These are the activations of a small neural network, seen along a few directions. Each row is one input.
Each table varies a few parts of the input and shows all the possible inputs, shuffled.
A made-up example of a description, with smaller parts first: one of 5 places around a ring, together with either a single point or one of 11 places along a line or (one of 2 separate values, together with one of 6 places along a line).
Shared parts are said once, and a part with two or three values counts as separate values.
In the rows, 128 means zero.

Other details of the inputs vary at random and push rows far along three fixed directions, the same in every table; ignore that.

Table:
x1: [117 161 116 140 158 137 195  93  98 166 117 139 112 142]
x2: [182 185  99  60  58 176 156  70 165 133 153 152  86 105]
x3: [219 169  75 135 124  41 187 153 105 106 117 175 150 136]
x4: [179 119 147 199 149  60 170 174  88  53 131 157 186 107]
x5: [158 122 117 197 135  39 160 158  50  76 107 144 172 152]
x6: [ 92 120 186 156 185 140 150 118 154 124 126 161 136 113]
x7: [ 71 126 187 123 175 135 118 128 100 152 110 118 150 152]
x8: [126  84 186 114 148 150  72 134 168 116 159 121 130  97]
x9: [ 90 144 119 103 140 109 172  64 174 178 124 138  75 150]
x10: [111 107  98  78  78 226  54 148 145 154 139  68 108 107]
x11: [123 163 198 102 165 137 168  83 165 161 149 169 114 133]
x12: [144 138  66 144  91 148 138 135 138 121 134 115 116 130]
x13: [228 190  37  95  59  99 161 155 148 120 128 169 135 139]
x14: [105  64 133 103  83 168   5 164 144 123 124  71 126 127]
x15: [121 154 176  74 159 138 164  48 154 164 148 156  85 108]
x16: [136 120  69 153  84 137 101 153 150  97 141 114 142 126]
x17: [ 84 110 157 146 170  87 138 108 134 148 123 139 119 156]
x18: [151 113  61 136  84 139 118 134 140 108 132  98 103 117]
x19: [ 93 148 131  94 164 137 183  58 133 200 119 126  64 136]
x20: [163 116 133 201 155  77 172 157  88  50 114 163 173  95]
x21: [153 149  54 105  33 136 116 125 176 133 131 123 107 149]
x22: [ 52  48 189 144 195 164  22 177  97 120 129  70 156 106]
x23: [120 114 149 152 125 124  88 160  90 115 115 116 168 153]
x24: [129  87 106 110  77 153  40 175 110  99 114  71 135 113]
x25: [ 79 122 165 127 200 133 142 110  82 166 119 113 116 122]
x26: [109 109 154 179 153 101 109 155  98 115 124 134 169 158]
x27: [115 158 185 116 154 131 173  99 180 155 141 167 119 131]
x28: [132 143  91  98  85 165 112 147 107 132 117  98 133 124]
Each input here is: one of 2 separate values, together with either a single point or one of 4 places along a line or one of 9 places around a ring.
Change only the choice among 2 separate values in x15. List by row number the other rows that result.
Answer: x2

Table:
x29: [ 87 124 171  98 119 185  84 117 137 139 131 102 126 138]
x30: [132 112 141 161 155 105  84 180 103 114 132 130 188 141]
x31: [ 82  78 213 142 192 113  88 107 126 129 132 145 133 133]
x32: [149 151  99 130  85 114 163  98 120 128 123  98  95 130]
x33: [166 139  99 100  83 111 164 117 104 134 115 108 106 128]
x34: [142 133 102 131  93 136  88 157 140 111 136 119 158 153]
x35: [ 72  94 128 131 149 198  91 107 151 158 143 107 115 113]
x36: [153 153 139 147 128  60 179 101 102 111  97 169 136 129]
x37: [ 69 131 138 146 165 108 160 111 117 151 123 142 118 148]
x38: [145 105 109 123  71 139  83 148 167  97 111 125 124 108]
x39: [113 146 114 108 138 120 135  88 173 179 127 134  86 169]
x40: [146 108 104 129  80 145 102 161 176 101 112 127 125 113]
x41: [ 95 127 161 102 138 209  81 119 142 150 138 106 114 121]
x42: [113 138 116 172 136 108 177 110  81 113 119 135 143 132]
x43: [165 124 117 119  96 156 105 148 168 104 175 125 133  90]
x44: [ 84 136 153 145 173  94 160 112 124 152 125 118 103 146]
x45: [142 157 153 132 136 103 165 128  68 127 108 139 150 131]
x46: [128 160 132 144 131  96 173 136  93 113 109 139 164 157]
x47: [ 78  98 118 130 139 154  78 131 162 156 142 125 118 148]
x48: [150  89 131 159 169 135 107 177  70 106 117 120 150 106]
x49: [174 114 115 118  89 148  89 142 159  99 176 127 128 102]
x50: [160 142  81 106  86  93 165 139 116 131 114 115 112 136]
x51: [146 156 146 150 163 113 195 130 140 120 142 167 141 115]
x52: [169 172 103  97  99 153 147 127 101 143 116 136 110 110]
x53: [159 105  89 131 110 118  79 171 130 123 129 122 138 142]
x54: [186 155 100  89  62 113 156  83 147 122 151 149  97 131]
x55: [ 85 160 119  30 158 146 141  51 171 166 125 128  73 103]
x56: [ 95 138 183 130 192 129 183 107 172 156 124 162 118 134]
x57: [136  88 126 193 165 136 113 152  88  98 127 104 155 109]
x58: [120 108 142 148 142 103 107 184  91 108 123 115 184 122]
Describe the family of inputs behind these rows.
Answer: either a single point or one of 9 places around a ring or (one of 4 places along a line, together with one of 5 places along a line)
Change only the place on the line of 5 in x52. List by row number the other rows that result.
Answer: x35, x41, x48, x57
Start at x57 and move only the place on the line of 4, one step at a time. The first step leads to x32. Which rows follow, in order?
Answer: x44, x39
